These are the activations of a small neural network, seen along a few directions. Each row is one input.
In each table, some parts of the input vary, and every possible input appears once, in random order.
A made-up example of a description, with smaller parts first: one of 2 separate values, together with either a single point or one of 11 places along a line or (one of 4 places along a line, together with one of 8 places around a ring).
Shared parts are said once, and a part with two or three values counts as separate values.
In the rows, zero is written as 128.

Other details of the inputs vary at random and push rows far along two fixed directions, the same in every table; ignore that.

Rows:
x1: [126 154 105 173 137 202 128  56  96 130 174 152 138 125]
x2: [143 143  97 163 139 180 159  83  87 132 162 124 119 126]
x3: [ 83  87 188  84 119  65  82 177 172 128  65 175 139 144]
x4: [161 141  99 143 150 189 158  85  95 142 168 119 125 120]
x5: [ 98  96 162 103 104  97 134 169 155 174  80 160 126 163]
x6: [128 151  90 175 115 201 169  75  89 158 177 131 120 149]
x7: [160 152 109 124 148 121 108 124 144  83 135  73 136  79]
x8: [ 80  83 171  98 112  72 102 183 189 163  41 157 113 130]
x9: [ 83 113 167  96 119  59  85 173 190 144  50 183 118 140]
x10: [ 80 101 165  99 105  63 102 189 191 161  46 163 110 140]
x11: [171 146 111 118 161 105 116 132 130  92 130  82 127  90]
x12: [ 90  75 173  99 105 102 132 165 148 165  86 156 127 163]
x13: [150 140 100 152 137 209 164  69  76 142 202 144 130 146]
x14: [150 141 122 108 135  80  98 156 155  61 127  70 136  89]
x15: [127 121 145 121 138 112 115 128 108 109 137 144 139 140]
x16: [166 146 112 118 149  96 116 137 121  72 151  81 131 102]
x17: [116 108 127 131 119 123 143 138 139 150 101 113 114 130]
x18: [148 131 120 112 120  85 117 170 155  79 126  53 129  88]
x19: [159 160 116 130 138  88 118 143 115  75 139  92 138 110]
x20: [ 84  75 161 111 113 187 148 104 128 233 127 229 123 197]
x21: [145 163 117 134 126 101 108 139 131  70 137  89 146 102]
x22: [161 155 108 134 128  99 144 150 115  82 138  74 131 110]
x23: [ 66  81 176 128 104 191 128 101 117 213 130 241 138 191]
x24: [154 145 115 126 149  65 110 152 136  70 105  73 119  88]
x25: [154 160  94 142 131  99 144 143 123  86 130  76 113 105]
x26: [143 170  96 165 141 164 136  77  87 122 174 147 125 135]
x27: [ 79  79 174 118 121 178 143 103 105 211 126 250 130 202]
x28: [132 158 104 176 112 214 150  72  81 144 196 141 146 141]
x29: [154 133 116 114 132  95 118 163 162  93 109  47 126  73]
x30: [151 133  97 146 134 198 164  85 102 156 168 101 127 123]
Description of these inputs: one of 5 places around a ring, together with one of 6 places around a ring.
Q: The inputs of x21 and x5 match in every part but the place on the ring of 5. If x3 is changed in the same way as x21 into x5, which row does it become?
A: x12
Q: Which other rows does x24 become when the place on the ring of 6 takes its other values? List them by row number.
A: x11, x15, x16, x19, x26
Q: Which other rows does x29 become when the place on the ring of 5 takes its other values? List them by row number.
A: x4, x7, x11, x30

Rows:
x31: [158 159  94 140 144 110 117 117 132  63 135  51 124  72]
x32: [117 133 102 180 107 198 162  75  67 135 199 123 140 146]
x33: [114 135 146 137 140 138 105 105 121 150 120 198 137 149]
x34: [119 107 133 118 115 108 146 158 153 159  83 133 111 142]
x35: [ 98 112 144 110 101 107 127 169 144 148 110 131 128 157]
x36: [ 91 111 161 119 117  94 112 153 140 114 106 157 137 141]
x37: [142 139 118 117 121 121 125 145 153 132 111  89 114  99]
x38: [113 111 158 111 133 141 129 119 106 141 141 191 139 164]
x39: [141 168 106 160 117 186 135  81  86 105 205 140 145 139]
x40: [141 109 120 131 129 173 169 109 106 156 152 123 132 142]
x41: [128 108 146 110 157 158 120  87 129 175 132 199 123 152]
x42: [128 127 126  95 139  76  95 165 185 113  91 117 121 106]
x43: [147 160  89 168 114 155 158 102  76 107 178  87 128 130]
x44: [127 113 136 118 129 104 125 149 162 162  84 144 101 118]
x45: [156 125 121 135 125 125 149 132  95  96 168  77 134 129]
x46: [157 150  95 146 130 130 134 132 129  82 131  33 112  72]
x47: [106  92 144 120 108 118 140 154 156 152  86 123 115 141]
x48: [115 128 154 109 129  97  85 145 156 129 104 166 144 130]
x49: [105 128 154 118 126  86 119 154 138 122 103 166 128 145]
x50: [117 130 133 106 146  94 109 136 154 145  78 156 116 126]
x51: [160 136 129 107 154  62  98 162 134  62 119  82 147  86]
x52: [179 142  97 124 150 122 141 138 122  86 143  35 116  78]
x53: [108 113 137 127 107 165 156 123 138 186 124 151 132 157]
x54: [106 135 130 166 135 204 117  59  89 152 168 198 147 152]
Q: The inputs of x35 and x32 match in every part but one. If x42 is changed in the same way as x35 into x32, which row does it become?
A: x31
Q: What do these inputs look like to the network?
A: one of 4 separate values, together with one of 6 places around a ring
Q: A walk changes only the place on the ring of 6. It starts at x38 and steps to x51. List the rest of the walk in order.
A: x41, x52, x40, x45
Q: A walk changes only the place on the ring of 6. It starts at x49 and steps to x43. List the rest of the walk in order.
A: x34, x44, x50, x33
